Each row below holds a small network's activations on one input, seen along a few directions.
In each table, some parts of the input vary, and every possible input appears once, in random order.
A made-up example of a description, with smaller parts first: one of 2 separate values, together with either a single point or one of 9 places along a line or (one of 6 places along a line, together with one of 8 places around a ring).
Shared parts are said once, and a part with two or three values counts as separate values.
(in the rows, 128 means zero)

Other details of the inputs shift rows strongly along two fixed directions, in all tables alike. That doesn't count.

Rows:
row 1: [116 126 145  95 129 135  96 119 142 125 153  89 128 108 101]
row 2: [123 137 144 134 169 169 149 108  99 126 104  96 112 154 129]
row 3: [157 139 106 179 136 160 139 107  74 126 105 101 131 164 120]
row 4: [ 96 132  60 163  86  79  89 118 140 154 161 178 119 117 141]
row 5: [105 141 146 101 166 149 101 128 157 101 126 120 197  81 140]
row 6: [109 128 174 145 158 130 160 123 112 147 139 104 110 124 149]
row 7: [108 133 151  93 149 135 127 126 128 143 113  73 136 125 148]
row 8: [154 149  48 174 105  84 129 164  86 141 106 133 134 148 122]
row 9: [102 148 152  38 104 109 105 116 163 120 149 123 127  97 163]
row 10: [119 158 156 102 154 160 129 105 139 125 123 124 101 142 142]
row 11: [119 159 162  79 122 121 153 152 149 122 129 142 107 110 111]
row 12: [136 120 157 101 110 141 135 118 107 112 131  81 144 110 126]
row 13: [146  86 164 129 161 136 155 143 141 126 117 104 120 169 148]
row 14: [125 154  47 122  85 109 106  94 121 130 118 186 125 142 159]
row 15: [182  64  87 185  99 120 132 141  65 126 112 143 160 175 122]
row 16: [105 154 158  58 123 121 106 128 175 140 132 102 127 112 169]
row 17: [137 125 104 206 114 118 137 134  68 148 135 116 141 147 140]
row 18: [137 131 133 154 146 187 129  99 113 114 133 103 111 142  73]
row 19: [171  62  83 186 114 129 105 145  95 140 125 141 146 168  97]
row 20: [140 135 156 138 125 135 157 147  94 120 120 109 131 130  63]
row 21: [100 136  60 158  81  73  88 116 155 156 157 184 115 111 145]
row 22: [137  88 170  91 139 140 106 142 177 137 142 155 102 128 122]
row 23: [114 135  61 174 112  63 121 122 112 158 122 155 125 136 185]
row 24: [131 150  66 116  84  59 113 136 148 132 110 182 111 104 125]
row 25: [160  70 175 126 130 154 139 137 131 119 126 133 113 131 107]
row 26: [145 126 106 165 116 165 136  97  92 114 116 119 123 144  93]
row 27: [109 132  44 198 125  84 100 125 130 124 127 196 201  97 164]
row 28: [134 138 155 137 142 135 143 150 110 124 128 106 121 127  52]
row 29: [173  67 113 192 176 151 139 136 107 101 116 141 221 147 111]
row 30: [117 146  84 164 102  74 112 126 128 156 138 159 117 128 180]
row 31: [135 113 161  88 139 122 127 147 183 134 134 145 112 156 170]
row 32: [164  88 172 148 147 150 149 151 124 119 120 102 129 171 132]
row 33: [ 86 158 172  73 103 105 132 114 193 141 163 177  94  86 177]
row 34: [140 137 111 154 151 125 164 164  83 132 108  96 126 145 108]
row 35: [ 81 158 174  74 105 107 126 117 184 144 169 178  99  92 174]
row 36: [ 91 136 173 107 112 127 136 115 164 134 162 148 102  96 134]
row 37: [126 147 143 130 192 154 153 158 131  98 123 134 185  89  87]
row 38: [ 94 159 146 109 184 167 115 105 182  79 114 169 160  97 141]
row 39: [140 137 144 129 127 173 139  94 124 109 125 120 106 122  98]
row 40: [147 126 151 135 131 152 131 132  95 128 119  52 147 127 126]
row 41: [120 145 150 112 140 130 134 145 130 130 138 120 119 126  62]
row 42: [112 139 157  85 148 133 129 125 142 145 114  76 127 116 156]
row 43: [140 142 116 150 139 129 155 167  82 129 117 102 130 149  95]
row 44: [147 109 146 132 119 149 129 117 100 108 130  63 137 104  97]
row 45: [151  85 162 137 166 141 158 145 129 129 117  98 128 175 143]
row 46: [114 141 139 125 139 175 118 101 140 118 141 123 108 139  86]
row 47: [127 117 147 121 131 149 106 123 125 118 148  68 132 115  92]
row 48: [133 147  27 146  71 101 103  96 114 125 103 186 127 142 159]
row 49: [122 142 142 127 168 164 147 108 112 122 106  99 105 149 136]
row 50: [142 136 154 132 120 143 169 153  88 120 120 109 135 130  76]
row 51: [125 102 168  53 121 114 112 131 206 132 142 185  95 116 157]
row 52: [159  84  73 139  85  89 108 137 127 132 114 185 134 155 164]
row 53: [126 143 141 127 165 136 169 162 101 133 110  92 116 140 107]
row 54: [ 82 149 163  82 106 108 120 116 203 143 163 175  88  78 160]
row 55: [127 127  37 118  71  71  78 113 122 131 129 138 145 109 155]
Description of these inputs: one of 5 separate values, together with either a single point or (one of 2 separate values, together with one of 5 places along a line).
Changing only the choice among 5 separate values turns row 18 into row 47. The same change can be made to row 38. Which row results? -> row 5
Which other rows does row 48 become when the choice among 5 separate values takes its other values? List them by row number. -> row 11, row 12, row 33, row 52
Which other rows does row 1 become when the choice among 2 separate values takes its other values? List them by row number. -> row 47
Which other rows does row 52 become when the choice among 2 separate values takes its other values? List them by row number. -> row 15
A walk changes only the place on the line of 5. It starts at row 45 and steps to row 31. List the rest of the walk in order. -> row 15, row 51, row 19
Which other rows does row 44 become when the choice among 5 separate values takes its other values? List them by row number. -> row 24, row 25, row 39, row 54
